A small network was shown many inputs. Here are its activations along a few directions, one row for each input.
Each table varies a few parts of the input and shows all the possible inputs, shuffled.
Descriptions start from the smaller parts, as in this example, which fits no table here: one of 6 places along a line, together with either a single point or one of 9 places around a ring or (one of 2 separate values, together with one of 5 places around a ring).
Shared parts are said once, and a part with two or three values counts as separate values.
In the rows, zero is written as 128.

Other details of the inputs vary at random and push rows far along two fixed directions, the same in every table; ignore that.

Rows:
R1: [ 97 144 140 149 131 114  85 157  95 126 116 145 127]
R2: [108 161 141 153 132  92  91 153 106 113 114 139 140]
R3: [116 152 132 153 135 100  87 159 107 100 117 149 140]
R4: [202  63 115 154  94 169 196  55 187 166  86 110 167]
R5: [202  75 101 129 126 188 195  62 178 170  92 108 154]
R6: [ 95 131 116  73 126 136 176 128 129 125 178  89  93]
R7: [ 98 120 122  91  90 115 174 137 135 110 174  96 108]
R8: [110 145 134 151 134 113  87 157 102 104 119 152 128]
R9: [145  89 126 126 103 146 171  87 151 137 131 111 119]
R10: [104 115 118  88  91 115 175 140 133 101 174 102 107]
R11: [219  99 131 185 163 164  99  90 169 175  41 160 185]
R12: [111 139 139 151 138 119  82 152  97 108 114 155 131]
R13: [217  90 132 207 134 166 103  80 147 167  20 164 192]
R14: [119 163 127 127 156 114  82 145 104 126 135 144 126]
R15: [113 159 138 157 135  89  94 148 108 109 118 145 135]
R16: [151  97 113 125  98 132 176  94 163 120 135 111 131]
R17: [110 124 114  63 114 136 163 135 125 125 189  97  99]
R18: [164 130 138 153 159 140  88 135 137 156  80 157 157]
R19: [111 164 123 136 167 122  92 148 105 122 121 147 124]
R20: [207  79 112 128 121 173 182  48 180 183 101 100 158]
R21: [ 97 129 113  76 124 144 175 134 129 130 175  94  99]
R22: [107 159 144 153 133  99  95 149 106 110 122 148 131]
R23: [108 116 125  70 124 131 160 134 151 123 183 107  89]
R24: [120 158 125 126 157 118  81 153  99 124 135 141 130]
R25: [109 169 130 135 166 118  97 148 101 126 123 140 121]
R26: [ 91 118 131  88  92 124 172 128 131 111 177  96  94]
R27: [101 113 122  86  90 125 177 138 131 103 177 105 103]
R28: [203  71 125 125 123 174 182  62 198 183  95 105 152]
R29: [148  96 124 128 100 143 175  90 156 133 131 109 121]
R30: [ 96 105 122  91  99 128 165 123 129 105 177 109  88]
R31: [111 148 136 150 130 113  88 160  99 113 112 153 132]
R32: [162 130 130 188 139 123  95 112 132 131  73 163 164]
R33: [107 126 118  70 116 135 163 130 127 135 185  93 103]
R34: [105 155 145 151 132 101  96 150 105 117 117 144 137]
R35: [ 91 115 125  88  89 129 172 137 130 113 176  97  95]
R36: [116 147 136 155 136 108  90 154 105 104 116 155 140]
R37: [104 121 131  70 123 126 164 135 147 127 185  99  86]
R38: [110 160 122 131 166 127  93 157 100 118 124 144 126]
R39: [113 154 146 128 157 118  83 166 117 141 120 144 130]
R40: [102 149 148 151 135 111  83 148  96 122 110 145 129]
R41: [108 153 135 155 134 108  84 147 106 109 117 156 127]
R42: [168 144 130 162 162 128  89 109 123 157  90 146 155]
Each input here is: one of 6 places around a ring, together with either one of 3 separate values or one of 4 places along a line.
- The inputs of R19 and R5 match in every part but the place on the ring of 6. If R32 is changed in the same way as R19 into R5, which row does it become? => R27
- The inputs of R15 and R10 match in every part but the place on the ring of 6. If R42 is changed in the same way as R15 into R10, which row does it become? => R17
- Change only the place on the line of 4 in R35. List by row number the other rows that result. => R1, R4, R7
- Change only the choice among 3 separate values in R19. List by row number the other rows that result. => R14, R23
- Change only the choice among 3 separate values in R24. List by row number the other rows that result. => R11, R38
